These are the activations of a small neural network, seen along a few directions. Each row is one input.
Each table varies a few parts of the input and shows all the possible inputs, shuffled.
Descriptions start from the smaller parts, as in this example, which fits no table here: line(4) and (point or ring(11) or (values(3) and ring(8))).
Shared parts are said once, and a part with two or three values counts as separate values.
In the rows, zero is written as 128.

Other details of the inputs vary at random and push rows far along two fixed directions, the same in every table; ignore that.

Rows:
row 1: [130 125 125 131 121 132 134 124 135 131 130 133 131 127 123 119]
row 2: [132 125 124 127 117 129 132 125 133 125 130 131 132 127 123 119]
row 3: [123 123 126 136 130 122 123 134 126 127 131 130 123 126 129 118]
row 4: [122 125 126 127 123 132 128 128 133 130 133 130 128 135 128 124]
row 5: [129 134 155 127 125 129 117 125 132 124 114 124 134 128 134 127]
row 6: [123 128 126 121 132 131 131 133 130 127 131 134 118 136 125 124]
row 7: [125 129 114 124 128 129 130 127 128 133 138 127 129 133 133 132]
row 8: [126 130 126 123 129 128 134 131 128 129 123 130 120 133 125 122]
row 9: [135 139 126 125 135 127 123 124 124 131 129 121 132 122 133 142]
row 10: [131 137 123 129 137 122 131 124 121 134 128 120 135 118 132 148]
row 11: [129 113 138 121 127 135 124 137 128 124 129 138 122 130 116 122]
row 12: [125 125 124 129 119 133 131 128 131 130 128 130 130 130 126 121]
row 13: [127 111 148 125 126 141 123 142 138 117 125 137 115 131 116 121]
row 14: [127 125 122 125 116 131 130 129 129 124 128 128 129 131 126 122]
row 15: [128 121 134 124 130 129 127 134 128 126 125 133 126 121 124 135]
row 16: [122 189 219 146 107  95  93  81 140 125  62  82 167 130 170 133]
row 17: [124 125 136 125 126 132 132 134 132 125 119 134 117 136 120 115]
row 18: [129 124 133 122 131 132 123 131 125 125 129 132 125 126 124 130]
row 19: [123 132 149 144 126 125 118 125 135 119 115 122 130 142 132 116]
row 20: [133 126 133 121 130 133 123 133 128 127 130 131 127 127 125 129]
row 21: [129 123 134 125 131 133 126 134 130 124 128 132 125 123 126 136]
row 22: [125 132 129 124 134 129 131 130 130 126 129 133 120 135 125 124]
row 23: [130 128 119 122 123 126 131 129 127 127 127 125 125 132 130 128]
row 24: [129 128 130 130 125 129 131 122 134 128 131 132 129 129 127 121]
row 25: [129 123 134 123 131 130 124 132 125 127 127 131 126 125 120 132]
row 26: [125 128 126 141 135 124 126 126 128 124 124 121 131 135 131 124]
row 27: [131 139 121 128 136 121 131 124 121 134 128 121 137 116 135 150]
row 28: [127 128 121 127 122 130 132 126 129 132 129 128 130 130 130 126]
row 29: [128 131 125 121 127 127 132 133 127 123 124 129 122 132 123 122]
row 30: [137 152 107 126 142 114 130 114 110 144 134 115 146 113 141 157]
row 31: [130 131 113 126 124 127 132 124 125 135 130 124 132 128 134 132]
row 32: [127 122 133 124 131 132 126 132 129 124 127 131 124 123 125 136]
row 33: [125 121 131 126 123 133 131 132 133 129 124 132 120 136 126 119]
row 34: [125 122 124 138 135 128 127 131 128 123 128 127 128 135 126 120]
row 35: [128 121 133 127 130 128 128 135 130 126 125 132 125 122 124 135]
row 36: [139 167  56 125 153 110 144 104 100 160 160 110 156 106 153 175]
row 37: [134 123 124 126 115 129 134 125 128 122 128 130 130 125 124 119]
row 38: [129 123 134 122 132 133 124 131 125 125 129 133 126 124 127 130]
row 39: [133 129 125 133 121 128 135 119 129 131 127 129 133 124 128 121]
row 40: [128 123 133 126 131 131 126 132 126 127 127 130 125 125 121 133]
row 41: [131 125 122 122 134 129 130 131 121 131 134 132 131 120 128 136]
row 42: [122 122 132 126 122 133 127 131 137 125 132 133 124 137 125 120]
row 43: [128 122 134 125 131 129 127 133 128 126 126 131 125 123 121 135]
row 44: [127 122 134 127 131 129 129 134 129 126 126 130 124 123 122 135]
row 45: [123 124 125 138 130 122 124 135 128 127 132 128 122 127 129 118]
row 46: [124 121 126 123 128 132 129 133 133 130 131 132 118 140 129 124]
row 47: [134 145 116 126 138 118 129 118 115 139 132 119 142 117 138 149]
row 48: [135 138 110 130 127 123 136 117 125 137 133 124 139 120 131 133]
row 49: [123 126 129 138 128 124 125 134 124 126 136 128 119 128 129 119]
row 50: [130 131 114 125 127 126 134 126 125 136 128 124 126 131 135 132]
row 51: [124 127 127 125 129 130 129 130 132 129 131 130 121 137 129 125]
row 52: [127 123 130 129 123 132 130 126 137 127 133 135 128 131 123 118]
row 53: [125 121 124 139 136 128 128 131 128 122 128 126 127 136 126 121]
row 54: [129 124 133 124 132 133 123 130 127 124 129 131 123 126 123 133]
row 55: [126 124 125 140 135 129 127 131 127 121 131 128 125 138 127 122]
row 56: [128 124 122 123 117 130 129 130 129 124 128 128 127 133 128 123]
row 57: [123 123 127 137 131 124 127 134 127 127 133 124 123 128 127 118]
row 58: [128 115 136 128 121 135 131 130 137 123 130 139 122 133 120 112]
row 59: [133 123 125 129 118 130 135 124 129 127 127 131 129 125 124 118]
row 60: [130 133 130 127 135 128 126 126 125 128 128 124 128 122 130 142]
row 61: [128 123 133 126 131 130 126 132 126 127 127 130 125 125 121 132]
row 62: [125 128 127 139 128 125 123 136 126 127 135 130 120 129 130 120]
row 63: [129 126 127 129 124 130 131 125 135 129 133 133 130 130 125 121]
row 64: [129 122 134 124 130 132 127 133 126 127 128 132 129 124 126 129]
row 65: [127 128 119 128 121 130 132 126 128 132 128 127 131 129 130 126]
Each input here is: line(5) and (values(2) or ring(5) or line(6)).
The inputs of row 11 and row 30 match in every part but the line(5) part. If row 43 is changed in the same way as row 11 into row 30, which row does it become? -> row 44
A walk changes only the line(6) part. It starts at row 24 and steps to row 52. List the rest of the walk in order. -> row 36, row 42, row 51, row 22
List by row number the other rows that have the line(5) part in common with row 39. -> row 1, row 10, row 12, row 17, row 27, row 28, row 33, row 40, row 47, row 53, row 57, row 64
Change only the line(5) part in row 19. List by row number the other rows that result. -> row 26, row 34, row 53, row 55

Rows:
row 66: [121 117 107 119 144 132 127 149 119 129 143 136 106 136 125 127]
row 67: [141 112 115 107 132 145 139 134 126 130 139 147 125 120 113 136]
row 68: [135 105 111 122 125 138 134 141 120 127 142 139 127 116 115 133]
row 69: [118  67 188 105  99 165 123 168 159  92 110 171  85 151  79  75]
row 70: [126 116 111 108 132 138 137 143 127 136 140 142 113 128 120 136]
row 71: [131 108 112 133 133 134 133 137 125 130 154 144 128 118 117 123]
row 72: [148 199  50 121 165  97 142  82  91 175 155  90 174  93 174 214]
row 73: [125 114 108 123 145 137 126 145 124 126 148 137 115 138 123 131]
row 74: [117 185 221 165 116  97  95  82 147 116  59  79 165 140 162 128]
row 75: [134 107 109 121 125 134 136 145 119 125 139 138 121 117 119 132]
row 76: [117 175 218 161 116  97  99  95 143 114  60  85 147 140 155 118]
row 77: [136 136  91 136 143 118 135 127 111 141 155 127 135 106 133 142]
row 78: [116 124 123 142  91 131 138 115 154 123 119 129 124 162 129  70]
What is each input in this table made of? -> point or (values(2) and ring(6))
Change only the values(2) part in row 75. List by row number the other rows that result. -> row 68
Change only the values(2) part in row 74. List by row number the other rows that result. -> row 76
